Each row below holds a small network's activations on one input, seen along a few directions.
In each table, some parts of the input vary, and every possible input appears once, in random order.
A made-up example of a description, with smaller parts first: one of 4 places along a line, together with either a single point or one of 9 places around a ring or (one of 2 separate values, together with one of 8 places around a ring).
Shared parts are said once, and a part with two or three values counts as separate values.
(in the rows, 128 means zero)

Other details of the inputs shift rows strongly along two fixed directions, in all tables alike. That doesn't count.

Table:
R1: [153 182 134 118 157  72 118 181 141 134 110 132 164 132 163]
R2: [160 156 110 116 132  89 142 196 110 165 102 158 137 106 179]
R3: [148  90 110 144 181 145 160  54  82  75 114 157 107 180 172]
R4: [190 152 125 127 173  68 122 170 127 177 106 119 145 131 146]
R5: [124  92 165 120 147 199 139  55  96 102 148 101 116 110 100]
R6: [166 161  79 124 180  95 137 168 168 148 107 138 133 115 135]
R7: [126  95 153 117 126 194 132  39  87 132 148 107  96 164  88]
R8: [ 95 167 137 120  84 183 116 145 109 178 131 114  97 106  29]
R9: [133  73 172 118 149 188 143  46 103 122 149  81 117 124  95]
R10: [ 94 147 126 105 104 156  78 121 117 191 160 110 134  77  40]
R11: [ 91  96 169 134 108 181 140  74  98  76 141  89 110 117 110]
R12: [134  78 141 139 188 130 164  75 114  50 122 122 147 152 190]
R13: [144 104 148 133 135 101 148  71  78  32 106 132 105 154 202]
R14: [144 131 131 131 185  81 155 182 166 156 123 104 181 137 141]
R15: [124 130 100 136 165  45 109 168 152 160 138 123 167 139 141]
R16: [ 87 132  91 130 130  74 119 195 145 153 122 165 148 117 179]
R17: [175 117 128 171 116  80 151 196 183 127 117 153 188 135 124]
R18: [113  53  94 135 149 117 142  75  81  84 133 171  98 130 202]
R19: [106 105 163 113 113 187 125  55 103 105 161 100 116 183 104]
R20: [123 100 153  98 115 180 118  48 138  85 160  80 105 151 108]
R21: [ 97 110 144 119  89 187 113  57 120  61 139  94  75 126 111]
R22: [130 156 137  88 101 176 102 121 159 195 151  75 112  96  32]
R23: [120  88 100 135 133 151 148  85 132  51 117 145  99 151 229]
R24: [108 166  98 155 141  85 141 193 140 141  93 150 140 156 145]
R25: [188 162 149 158  95  53 132 170 177 135 106 173 159 140 141]
R26: [128  78 103 148 148 161 167  82  81  84 110 174  94 165 206]
R27: [182 169 118 126 169  81 122 176 119 157 102 136 147 118 149]
R28: [ 79  96 148 114 106 160  90  44  96  85 166 107 120 129 109]
R29: [157 159  76 141 158  80 146 184 155 136 102 140 103 106 128]
R30: [ 91 182 172  77  46 177 102 159 119 177 145 110 137  88 103]
R31: [ 79 186 151 104  87 191  99 142 135 175 153 108 146 132  53]
R32: [102 161 121  99  70 205 107 150 146 178 153 113  92  73  76]
R33: [142  96 111 127 169 131 143  59 135  35 122 127 115 163 193]
R34: [100 164  92 145 126 117 147 198 145 159 103 167 154 151 186]
R35: [ 82 146 125 116  79 146  91 133 109 179 150 109 106  68  31]
R36: [151 110 114 153 102  43 106 181 186 133 113 191 160 142 118]
R37: [104 154 156 125 102 178 128 149 117 167 149  93 111  70  36]
R38: [ 98  67 109 150 141  86 128  72  92  45 116 140 105 149 182]
R39: [123 174 193  85  86 151  85 134 134 177 162  72 140 116  64]
R40: [145 123  85 140 179  54 117 155 136 185 125 134 153 120 129]
R41: [182  58 130 159 107 123 137  57 163  22 115 167 107 182 168]
R42: [172 169 113 136 144  64 138 188 107 145  92 137 123 107 142]
R43: [136 133 105 145 164 113 164 207 134 162 122 154 142  97 165]
R44: [ 71 151 163 108  74 202 119 175 140 177 157 100 145  81  90]
R45: [163 143 118 179 102  82 133 178 187 143  98 189 162 175 123]
Description of these inputs: one of 5 separate values, together with either a single point or (one of 2 separate values, together with one of 4 places along a line).
Changing only the choice among 5 separate values turns R3 into R10. The same change can be made to R34. Which row results?
> R16
Which other rows does R14 become when the place on the line of 4 takes its other values? List them by row number.
> R11, R12, R44
Which other rows does R14 become when the choice among 5 separate values takes its other values? List them by row number.
> R15, R19, R20, R39
Which other rows does R42 become when the choice among 2 separate values takes its other values? List them by row number.
> R13

Table:
R46: [103 168 132 113 101 148 111 166 129 189 137 114 128  96  83]
R47: [102  88 152 113 106 186 120  37  87  82 149 102  91 130 127]
R48: [115 163 142 110 115 152 119 163 132 183 138 102 132 103  74]
R49: [120  76 167 131  68 161 110  37 104  63 147 128 101 140 107]
R50: [146  96 103 152 190  91 161 113 106  91 107 151 134 157 199]
R51: [140 150  93 156 134  77 144 212 184 140 102 169 154 133 157]
R52: [162 100 100 145 189  92 163 111 109  91 103 153 118 148 197]
R53: [104  79 155 111 110 186 119  39  89  84 156 106 102 132 127]
R54: [116  90 148 118 110 195 126  40  74  84 145 112  84 129 120]
R55: [183  96 128 159 150  79 152 113 141  71 103 159 143 171 195]
R56: [115 165 137 103 112 154 109 149 139 178 143 101 127  91  67]
R57: [101 163 139 112 119 147 108 158 139 179 145 101 146 101  74]
R58: [146 170 111 140 129  66 132 208 169 140 101 163 161 144 165]
R59: [155 101  93 144 186  85 151 113 114  81 105 145 119 148 199]
R60: [111 165 144 105 115 151 112 158 143 177 145  91 135 101  70]
R61: [157 149  96 155 140  56 128 194 187 152 105 165 161 155 134]
R62: [103 157 136 109 102 151 109 164 130 189 145 115 137  98  80]
What do these inputs look like to the network?
> either one of 5 separate values or (one of 2 separate values, together with one of 6 places around a ring)
Which other rows does R52 become when the place on the ring of 6 takes its other values? List them by row number.
> R46, R48, R50, R54, R62
